These are the activations of a small neural network, seen along a few directions. Each row is one input.
Each table varies a few parts of the input and shows all the possible inputs, shuffled.
Descriptions start from the smaller parts, as in this example, which fits no table here: one of 5 places around a ring, together with either a single point or (one of 2 separate values, together with one of 4 places along a line) or one of 9 places along a line.
Shared parts are said once, and a part with two or three values counts as separate values.

Rows:
row 1: [-10 -21  16  -7  -8   5  -1 -10   8  27   6 -24]
row 2: [ 70 -13  25  20  37 -42  16 -54 -11  31  -1  22]
row 3: [-19 -26   5  -6   1   6   8  -5   7  28  18 -12]
row 4: [ 68  14   4  24  17 -24  16 -47 -18  -4 -19  49]
row 5: [-13 -22  14  -9  -2  15   3  -6   8  30  16 -15]
row 6: [-11 -22  10  -3  -3  -5  -9 -17  14  11   1 -30]
row 7: [-14  13  -6  -3 -15  13  -8 -10  -1 -23 -16   2]
row 8: [ -8  14  -9   2   3 -12  -9  24   8 -21   0 -14]
row 9: [ -2   9  -1 -11  -2  12  -8  34  -6  -5  14   0]
row 10: [-20   7 -11  -4 -13  23   6   6  -8  -5  -2  21]
row 11: [-21   5 -16   1 -12  15   9   4  -2 -14 -10  13]
row 12: [ -9   7 -12  -4   4  -7  -2  34   3 -14   5  -3]
row 13: [-15   9  -3  -5 -17  31   0   5  -9  -3  -2  19]
row 14: [ -8   7 -10  -9   2   2  -3  37  -6  -5  13   3]
row 15: [-20 -23   3   6   2  -9   1 -14  14  13   3 -30]
row 16: [ 85  21   5  21  43 -49   1 -17 -14  -3  -9  32]
row 17: [-12  13  -1  -4 -22  23  -2   0  -8  -8 -12   9]
row 18: [-21 -27   2   0   2  -3  10  -6  13  20  10 -19]
row 19: [-20  11 -14   6 -11  11   3  -6   1 -21 -15   1]
row 20: [  1  13   2  -8  -6   2 -12  28  -2 -10   2  -9]
row 21: [ -1  14  -1  -5  -1  -8 -19  19   6 -24  -2 -14]
What is each input in this table made of?
> one of 3 separate values, together with either a single point or one of 6 places around a ring
The inputs of row 21 and row 7 match in every part but the choice among 3 separate values. If row 12 is changed in the same way as row 21 into row 7, which row does it become?
> row 11
List by row number the other rows that have the choice among 3 separate values in common with row 1.
> row 2, row 3, row 5, row 6, row 15, row 18

Rows:
row 22: [ 33   2   8  13  10 -19   0 -43  -2  -4 -19   0]
row 23: [ 59   4   3   6  27 -35   4  -1 -17  12   9  21]
row 24: [ 50   1  18  10  25 -31  -9  -4 -10  11   7   6]
row 25: [ 43   3  24   8  22 -33 -11 -13   4   9   0  -6]
row 26: [ 46   3  -2  26  32 -19  26 -26  -7   7  -2  42]
row 27: [ 37   2  -6  18  18 -19  16 -39  -9   4 -15  36]
row 28: [-49 -38  -3 -32 -25  42 -21   1  18  19  27 -23]
row 29: [-27  50 -11 -19 -44  58 -10  52 -26 -34 -16  28]
row 30: [-80  31 -48 -18 -28  27 -34  73  18 -76   0 -16]
row 31: [-93 -12  -6  -3 -32  30  10  41  14  12   5 -56]
row 32: [ 38   3  19  14   1 -22  -3 -35   5   0 -18  -5]
row 33: [-69 -33   8 -32 -16  36  -2  22  16  20  26 -31]
row 34: [ 56   5   2  14  35 -27  18 -11 -12  12   9  32]
row 35: [ 34   3  -4  14  10 -18   7 -49 -10  -6 -24  23]
row 36: [-80 -25  -1 -20 -36  30  10  33  17  15  13 -51]
What is each input in this table made of?
> either one of 2 separate values or one of 4 places along a line or one of 9 places around a ring

Rows:
row 37: [ 14   5  -1   5  11 -16  -7 -13   2 -10 -10  -1]
row 38: [-73  -8 -18 -16 -27  32  -2  34  14  -8   7 -24]
row 39: [ 21   4   4   7   3   1   9 -21  -8   6 -10  22]
row 40: [ 16 -11   7  10   1  -7   7 -34  -1   9  -6   2]
row 41: [ 17   1   1   9   0  -9   1 -27   0  -1 -11   9]
row 42: [ 23  -2   7   5  15  -6   8 -13  -8  15   7  20]
row 43: [ 19  -1   7   7   4   0  13 -26  -6  11  -8  19]
row 44: [ 25   3   3   4  13  -6   5  -8 -10  10   5  22]
row 45: [ 22  10  -2   6   1   3   7 -17 -11   0 -12  25]
row 46: [ 13 -11   8   7  11 -17   2 -25   5   6  -2 -11]
row 47: [-71  -1 -23 -14 -26  35  -5  37  13 -17   5 -21]
row 48: [ 26   8  -2   3  12  -4   3  -3 -13   5   3  25]
row 49: [ 16  -5   5   8   0  -8   5 -31   0   5  -8   5]
row 50: [ 13  -5   7   5  11 -17   0 -21   6   2  -5  -8]
row 51: [ 16  14  -4  11  -4  -9  -1 -15  -6 -18 -15  16]
row 52: [ 18  -3   6   8  15 -22   2  -5   5   9   3 -10]
row 53: [ 21  17  -2   7  -2   1   8  -9 -14  -9 -13  27]
row 54: [-70   6 -24 -12 -26  34  -4  40  11 -28   3 -18]
row 55: [ 24  -7   6   1  16 -17   4  -1   1  11  10   6]
row 56: [-47  -1   3 -22 -28  33 -17  31   9  -2   8 -28]
row 57: [ 18  -8   7  10  14 -21   2  -9   5  12   5 -12]
row 58: [ 23 -12   7   4  16 -16   4  -4   1  15  12   3]
row 59: [-45  12  -5 -19 -28  34 -18  38   5 -22   4 -21]
row 60: [ 26  16  -3   3   8  -5   5   5 -16  -3   1  27]
row 61: [-75 -22 -11 -15 -25  31   4  27  11   8  11 -30]
row 62: [ 19  14  -2   8  12 -21  -2  12  -4 -12  -5   1]
row 63: [ 28   3  -2   0  13 -14  -1   9  -5   1   6  11]
row 64: [ 14  -1   3   5  11 -18  -4 -18   4  -4  -8  -5]
row 65: [ 26  -2   3   1  14 -16   1   4  -1   7   7   8]
row 66: [ 26  10  -3   1  11 -16   1  16  -8  -8   3  14]
row 67: [ 18  -7   9   8   5   1  14 -30  -7  14  -6  17]
row 68: [ 17   6  -4   9  -1  -7  -2 -22  -3  -9 -12  13]
row 69: [ 13  12  -1   7   9 -18  -5  -5  -1 -20 -12   2]
row 70: [-46   5  -3 -21 -28  35 -20  34   7 -11   7 -25]
row 71: [-47  -7   7 -23 -27  32 -13  28   8   5  10 -31]
row 72: [ 21   6  -1   7  14 -20  -5   4   0  -3  -2  -2]
row 73: [ 22  -8   8   7  16  -5   9 -16  -9  18   9  18]
row 74: [-48 -14  10 -21 -25  31 -10  23   6  14  12 -34]
row 75: [-74 -15 -15 -16 -26  31   2  30  13  -1   9 -27]
row 76: [ 20   1   4   7  14 -22  -1   0   3   4   0  -6]
What is each input in this table made of?
> one of 5 places along a line, together with either one of 2 separate values or one of 6 places around a ring
The inputs of row 54 and row 47 match in every part but the place on the line of 5. If row 69 is changed in the same way as row 54 into row 47, which row does it become?
> row 37
A walk changes only the place on the ring of 6. It starts at row 42 and steps to row 55. List the rest of the walk in order.
> row 52, row 50, row 49, row 43
A walk changes only the place on the ring of 6. It starts at row 58 and steps to row 73. List the rest of the walk in order.
> row 67, row 40, row 46, row 57
